A small network was trained on made-up records. Each row is its average activation on records with the value named, seen along a few directions.
Related values have similar rows: they may be neighbours, one step apart, or belong to one group.
(in the rows, 500 means zero)
Strong random noise was added to every row along 5 fixed directions; ignore it. To show where, here is one row again and again, with new noise each time:
[584 469 561 614 492 500 482 568 480 438 507 518 464 592 566 466 429]
[546 391 531 592 452 652 542 526 521 709 540 363 450 350 250 380 477]
[534 547 175 393 400 327 471 417 748 524 619 485 336 472 318 556 665]
[501 477 487 594 514 625 573 580 472 505 562 434 460 415 312 438 564]
[461 537 547 709 619 589 570 671 326 244 544 568 516 530 549 449 563]
[516 449 498 623 503 405 482 489 489 512 530 580 496 469 438 398 514]
[572 493 563 431 452 516 597 517 546 507 536 482 483 548 171 523 562]


Values of L:
l5: [540 417 597 511 497 362 495 432 489 548 471 477 543 587 467 564 508]
l15: [368 547 566 434 598 135 575 345 366 444 441 807 640 459 363 512 629]
l12: [426 714 456 452 596 438 501 593 371 264 550 600 649 582 504 603 650]
l16: [461 609 550 617 582 656 426 679 331 400 479 506 585 501 669 439 432]
l20: [483 490 692 598 540 583 527 564 331 334 430 572 619 637 634 450 419]
l13: [361 498 483 545 593 487 546 465 447 718 593 576 634  63 189 315 767]
l23: [462 531 411 637 592 572 432 504 509 653 568 390 511 309 629 484 532]
l24: [547 560 514 604 548 618 570 684 422 251 555 484 454 603 515 551 563]
l19: [510 386 639 565 496 609 448 568 517 616 446 438 464 489 744 397 254]
l25: [511 450 596 643 520 460 447 517 414 445 489 559 501 509 696 466 444]
l18: [459 560 459 430 510 456 537 479 488 444 447 597 477 468 417 506 575]
l9: [357 483 241 580 449 609 402 439 519 535 535 492 415 313 644 399 584]
l21: [454 578 659 480 655 505 654 569 417 295 421 545 676 725 481 602 449]
l4: [441 527 440 479 523 408 523 451 627 485 524 575 440 575 622 569 492]
l3: [388 458 617 576 614 535 565 516 401 486 481 551 630 403 585 459 478]
l22: [527 484 704 431 459 601 593 540 449 369 456 512 554 672 581 581 466]
l10: [531 416 588 508 465 488 420 340 470 539 473 507 575 643 627 445 339]
l8: [514 521 516 505 511 162 427 398 456 351 483 708 593 605 574 460 525]
l17: [545 490 490 430 468 650 492 582 463 531 436 350 444 522 639 576 400]
l11: [517 505 488 401 507 711 567 591 457 495 443 429 390 431 552 617 523]
l14: [348 480 442 535 531 513 507 387 370 510 553 553 514 413 603 447 564]
l7: [428 470 221 571 498 362 399 368 714 706 502 460 397 352 597 408 440]
l2: [646 460 652 372 386 452 474 412 551 581 445 383 536 585 350 561 411]
l6: [539 649 659 279 481 441 580 554 535 344 492 603 590 672 272 593 580]
l1: [484 476 358 491 537 544 381 558 442 404 413 528 446 456 723 506 453]
The values of L form 5 separate groups.
Which other values are in the same group as l16? Give them in the order they are listed.
> l12, l13, l23, l6
Which other values are in the same group as l9? Give them in the order they are listed.
> l20, l22, l10, l14
Which other values are in the same group as l15? Give them in the order they are listed.
> l18, l17, l11, l1
Which other values are in the same group as l5? Give them in the order they are listed.
> l24, l25, l8, l2

Values of B:
b2: [475 568 213 325 441 346 363 436 755 540 502 491 405 448 684 592 527]
b6: [378 494 262 453 486 322 475 343 628 445 511 606 464 536 626 505 531]
b1: [330 529 469 321 528 682 638 463 364 614 533 467 588 172  76 480 768]
b4: [543 433 592 627 456 287 407 412 482 601 519 681 544 550 583 383 467]
b9: [583 589 425 482 504 209 394 453 601 436 509 643 462 614 659 584 510]
b3: [557 449 700 586 502 359 489 504 344 411 474 644 631 551 271 361 514]
b5: [463 438 608 540 533 480 618 479 429 545 510 509 583 494 201 479 551]
b8: [424 458 555 605 561 672 630 536 389 376 527 410 507 466 507 473 538]
b7: [454 664 409 432 599 273 491 485 534 343 496 729 548 546 472 566 611]
The values of B form a star with 3 arms.
Name the neighbours of b3, in listed order.
> b4
Name the neighbours of b2, in listed order.
> b1, b7
Name the neighbours of b6, in listed order.
> b8

Values of G:
g21: [307 564 503 442 620 431 623 458 471 333 484 723 556 452 451 525 657]
g24: [584 529 553 572 448 631 553 604 491 389 539 442 426 611 583 427 493]
g14: [437 576 348 329 458 556 499 507 642 450 509 488 465 519 536 631 538]
g4: [563 556 471 541 476 753 458 714 557 682 563 233 426 329 452 470 485]
g23: [514 496 514 400 464 620 520 498 339 462 409 467 523 528 376 498 514]
g18: [452 359 414 568 402 410 497 280 534 769 612 460 425 311 218 393 636]
g13: [404 469 595 638 657 519 619 532 403 361 512 442 609 482 433 520 473]
g9: [435 578 574 577 616 353 537 490 477 358 521 687 646 587 439 461 546]
g12: [565 506 641 446 426 500 557 509 492 386 533 510 601 711 332 545 574]
g15: [635 494 736 351 382 647 517 508 456 572 415 510 603 579 239 447 381]
g1: [402 556 411 375 536 633 564 456 501 425 574 403 531 474 657 565 588]
g19: [444 616 552 619 600 522 465 650 301 348 573 495 645 453 588 478 577]
g10: [384 494 416 556 596 324 574 503 490 378 480 587 526 508 458 506 554]
g22: [326 435 526 463 586 483 621 429 414 542 439 620 530 309 397 490 606]
g5: [580 503 631 297 402 321 361 328 487 452 458 670 632 729 420 512 459]
g17: [647 543 617 396 473 390 447 465 481 611 495 455 590 524 430 622 514]
g7: [357 501 255 633 576 177 442 344 581 527 590 623 580 507 595 426 517]
g8: [551 504 546 315 428 587 545 429 598 497 444 358 456 650 644 635 399]
g6: [529 530 398 389 481 768 537 642 401 402 478 433 389 472 425 572 531]
g16: [535 546 576 497 524 370 482 560 459 588 497 543 509 374 418 521 577]
g20: [575 533 575 220 474 483 621 470 517 346 414 617 510 628 104 620 597]
g25: [662 501 629 308 435 591 583 548 752 649 429 327 412 732 310 647 287]
g11: [569 514 341 330 444 260 403 399 791 796 504 533 410 371 259 532 563]
g2: [655 392 572 467 309 297 480 340 692 670 476 565 433 553 368 444 404]
g3: [519 397 601 598 464 268 537 406 452 478 508 733 444 566 469 484 577]
Each value of G is a pair of two hidden parts, and every pair occurs once (5 first parts, 5 second parts).
Changing only the second part turns g13 into g10. g23 has the same second part as g13; what does that change turn g23 into?
> g6
Changing only the second part turns g11 into g19. g20 has the same second part as g11; what does that change turn g20 into?
> g5
Changing only the second part turns g14 into g22. g24 has the same second part as g14; what does that change turn g24 into?
> g3
Changing only the second part turns g18 into g2. g8 has the same second part as g18; what does that change turn g8 into?
> g21
